Each row below holds a small network's activations on one input, seen along a few directions.
Each table varies a few parts of the input and shows all the possible inputs, shuffled.
A made-up example of a description, with smaller parts first: one of 4 places along a line, together with either a single point or one of 9 places along a line or (one of 2 separate values, together with one of 8 places around a ring).
Shared parts are said once, and a part with two or three values counts as separate values.
In the rows, zero is written as 128.

Other details of the inputs vary at random and push rows far along two fixed directions, the same in every table; ignore that.

Table:
r1: [121 109 133 130 108 102 122 140 130 126 116 121 143 139]
r2: [140 133 140 140 168 153 121 154 109 108 131 135 110 108]
r3: [129 107 119 135 112 108 114 143 135 134 120 120 154 130]
r4: [121 134  98 120 147 180 150 123 124 121 129 132 118 126]
r5: [144 121 131 135 111  95 130 114 144 142 125 127 144 125]
r6: [139 143 153 162 157 114  86 137 113 114 110 129  88 107]
r7: [120 118 134 123  97 103 113 128 136 128 136 124 139 122]
r8: [137 120 132 123 107  97 118 115 131 148 131 135 139 134]
r9: [129 116 141 121 104 103 116 122 131 110 133 120 149 129]
r10: [139 165 156 142 162 129 103 139 125 133 126 139 100 122]
r11: [116 152 103 124 155 186 152 117 114 122 133 130 101 121]
r12: [143 150 126 136 176 161 148 127 107 134 143 143  94 106]
r13: [121 112 138 131 109 105 117 127 125 124 121 116 150 134]
r14: [140 133 140 146 160 137 107 139 117 112 111 134  98 111]
r15: [131 127 139 125 109 106 112 117 147 152 124 121 137 143]
r16: [140 140 151 151 172 124 104 156 113 114 116 129  83 109]
r17: [125 118 140 127  96 106 115 125 129 115 131 126 144 130]
r18: [139 139 149 146 165 124 101 144 115 112 113 132  84 109]
r19: [123 115 135 123 108 102 116 127 138 127 134 118 149 121]
r20: [137 141 143 150 174 121  90 143 114 122 127 122  89 104]
r21: [134 117 133 138 119  92 130 114 142 139 126 128 143 141]
r22: [122 116 131 129 109 106 110 109 131 123 110 119 140 135]
r23: [128 109 128 134 109 108 117 132 134 127 104 122 146 134]
r24: [122 109 123 128 110  98 120 142 136 136 126 117 141 133]
r25: [117 114 126 136 105 103 115 134 130 140 126 117 143 131]
r26: [125 114 120 124 112  98 117 134 142 135 120 114 135 136]
r27: [138 147 151 161 173 133 101 148 106 115 116 130  81 105]
r28: [112 128  92 104 140 202 183 131 125 123 145 138 136 124]
r29: [118 113 135 137 103 105 120 132 124 129 116 122 145 135]
r30: [139 146 154 158 187 134  96 147 102 112 121 128  77 101]
r31: [150 133 130 122 105 100 117 119 135 150 122 128 140 142]
r32: [125 111 127 125 105  99 120 139 141 128 133 123 140 128]
r33: [123 115 139 132 101 106 117 129 125 121 127 123 150 131]
r34: [146 136 157 152 165 115  96 162 112 104 133 132  93 106]
r35: [125 117 121 120 110  99 112 122 140 132 116 117 132 133]
r36: [118 150 105 130 162 185 152 129 113 125 137 127 100 120]
r37: [139 124 133 136 117  91 132 113 142 135 124 135 148 134]
r38: [131 115 135 119 100 100 119 133 137 109 131 126 139 135]
r39: [143 157 160 150 172 126  98 141 124 131 132 139  91 120]
r40: [137 140 127 116 108 117 140 117 134 143 126 140 144 152]
r41: [ 96 104  74  74  70 176 199 102 153 131 139 129 189 152]
r42: [136 118 133 130 116  91 127 113 129 139 124 138 147 136]
r43: [131 120 139 136 113  99 122 117 144 142 130 130 139 149]
r44: [113 143 108  97 101 158 160 104 146 153 127 126 150 151]
r45: [107 137  89  90 126 202 197 122 131 116 157 136 123 131]
r46: [ 96 120  82  89  93 169 176  87 140 133 129 120 162 152]
r47: [103 147  92  88 145 228 204 113 121 114 162 135 120 122]
r48: [104 144  99 109 147 208 184 128 114 125 157 139 115 120]
r49: [137 142 133 137 163 158 139 126 126 140 144 133  93 125]
r50: [143 163 131 128 163 161 127 130 116 142 133 135  97 122]
r51: [130 111 116 134 111 107 112 135 139 133 117 118 147 132]
r52: [148 147 149 144 166 122 111 136 110 128 140 153  94 120]
r53: [134 138 139 124 109 103 114 119 139 146 118 132 146 147]
r54: [127 114 140 127 108 104 117 125 127 115 131 117 154 129]
r55: [124 114 108 117 104 131 166 102 146 149 134 124 151 144]
r56: [134 108 136 121 106 108 114 131 134 112 123 127 152 129]
r57: [109 143 105 115 165 199 171 131 111 124 150 130 108 118]
r58: [122 107 122 127 112 126 134 138 130 127 111 126 158 137]
Each input here is: one of 2 separate values, together with either one of 9 places around a ring or (one of 4 places along a line, together with one of 5 places along a line).
- The inputs of r31 and r40 match in every part but the choice among 2 separate values. If r8 is changed in the same way as r31 into r40, which row does it become? => r52
- Change only the choice among 2 separate values in r28. List by row number the other rows that result. => r2
- Change only the place on the line of 4 in r27. List by row number the other rows that result. => r16, r23, r30

Table:
r59: [175 170 180 187 248 127  68 169  98 115 138 143  24  68]
r60: [113 150 114 119 143 177 154 119 124 131 139 133 106 130]
r61: [175 171 178 180 243 134  82 169  95 118 153 145  32  73]
r62: [122 124 143 129  99  93 107 114 137 136 112 121 144 148]
r63: [124 122 136 132 102  96 106 118 137 141 104 116 146 150]
r64: [137 118 136 133 106  86 118 112 143 138 113 129 148 142]
r65: [124  98 132 135  97  93 116 136 130 117 114 119 152 131]
r66: [136 122 131 120  96  89 108 125 147 139 126 125 143 137]
r67: [168 148 188 167 166  66  55 162 119 130 127 137  93 101]
r68: [126 117 121 133 102  95 102 117 140 147 107 113 146 134]
r69: [133 113 137 125 101  84 116 122 139 141 140 128 150 134]
r70: [123 121 129 133  98  95 105 119 144 147 111 113 143 137]
r71: [105 120  90 107 132 210 189 135 118 113 133 135 139 137]
r72: [123 108 141 122  94  99 104 128 134 111 119 118 156 128]
r73: [125 141 126 129 170 188 153 140 100  95 141 137  94 103]
r74: [100 119  88 106 129 190 190 128 120 115 143 125 134 130]
r75: [139 125 138 121  97  90 111 123 144 135 119 129 147 143]
r76: [102 127  93 100 131 197 186 118 119 106 151 128 129 123]
r77: [117 139  98 115 147 180 169 113 127 138 130 132 116 129]
r78: [130 148 113 117 147 183 185 114 122 131 151 146 126 133]
r79: [118 110 132 119  94  95 101 130 138 112 127 113 152 125]
r80: [136 120 138 121  99  87 114 128 143 148 134 125 149 136]
r81: [130 115 129 133 106  89 113 115 137 138 103 125 146 145]
r82: [110 140  89 108 135 198 178 107 117 132 122 132 128 148]
r83: [119 147 107 107 141 192 191 115 117 128 154 150 129 135]
r84: [119  96 123 131 104  96 109 152 140 126 117 112 158 129]
- What do these inputs look like to the network? => one of 2 separate values, together with either one of 4 places along a line or one of 9 places around a ring
- The inputs of r65 and r74 match in every part but the choice among 2 separate values. If r64 is changed in the same way as r65 into r74, which row does it become? => r59
- Change only the place on the line of 4 in r65. List by row number the other rows that result. => r71, r72, r73
- Change only the choice among 2 separate values in r78. List by row number the other rows that result. => r61
- Change only the place on the line of 4 in r79. List by row number the other rows that result. => r74, r76, r84

Table:
r85: [ 93  86  71  74  37 141 197  89 162 138 128 118 212 171]
r86: [125 116 135 135 125 116 120 145 127 119 131 123 133 121]
r87: [137 133 135 130 128 114 119 133 132 137 124 130 128 132]
r88: [129 116 134 134 127 116 119 140 125 121 132 125 136 119]
r89: [133 135 137 130 123 117 113 126 132 136 127 127 126 128]
r90: [120 151 100 115 162 202 186 116 116 134 147 140 105 129]
r91: [131 133 136 130 127 114 114 122 133 136 129 125 123 129]
r92: [119 155 119 138 188 196 137 141  99 108 121 130  79 109]
r93: [132 129 130 133 131 111 117 126 134 142 130 127 124 129]
r94: [130 121 135 128 123 116 115 134 125 115 129 126 131 120]
r95: [126 120 137 131 123 116 116 136 121 116 130 125 132 122]
r96: [122 152 102 111 158 206 188 119 116 129 144 144 113 137]
r97: [133 117 131 132 128 115 119 138 130 121 131 126 133 119]
r98: [139 129 135 137 130 110 124 123 129 138 124 134 126 130]
r99: [135 135 140 127 125 116 115 128 132 132 124 130 127 132]
r100: [122 119 138 132 121 116 117 140 123 114 130 123 129 122]
r101: [134 132 131 132 127 114 116 131 133 141 128 129 127 127]
r102: [135 134 141 132 127 115 117 124 130 130 124 133 129 134]
r103: [122 116 123 141 129 123 111 136 127 127 104 116 125 128]
r104: [135 133 140 135 127 113 121 119 130 132 124 133 127 130]
r105: [131 122 132 127 122 116 115 133 129 114 127 125 127 119]
r106: [133 133 137 134 128 112 119 118 131 134 127 126 125 128]
- What do these inputs look like to the network? => one of 2 separate values, together with either a single point or one of 4 places along a line or one of 6 places around a ring
- The inputs of r87 and r99 match in every part but the choice among 2 separate values. If r103 is changed in the same way as r87 into r99, which row does it become? => r92
- Change only the place on the ring of 6 in r91. List by row number the other rows that result. => r89, r99, r102, r104, r106
- Change only the choice among 2 separate values in r91. List by row number the other rows that result. => r93
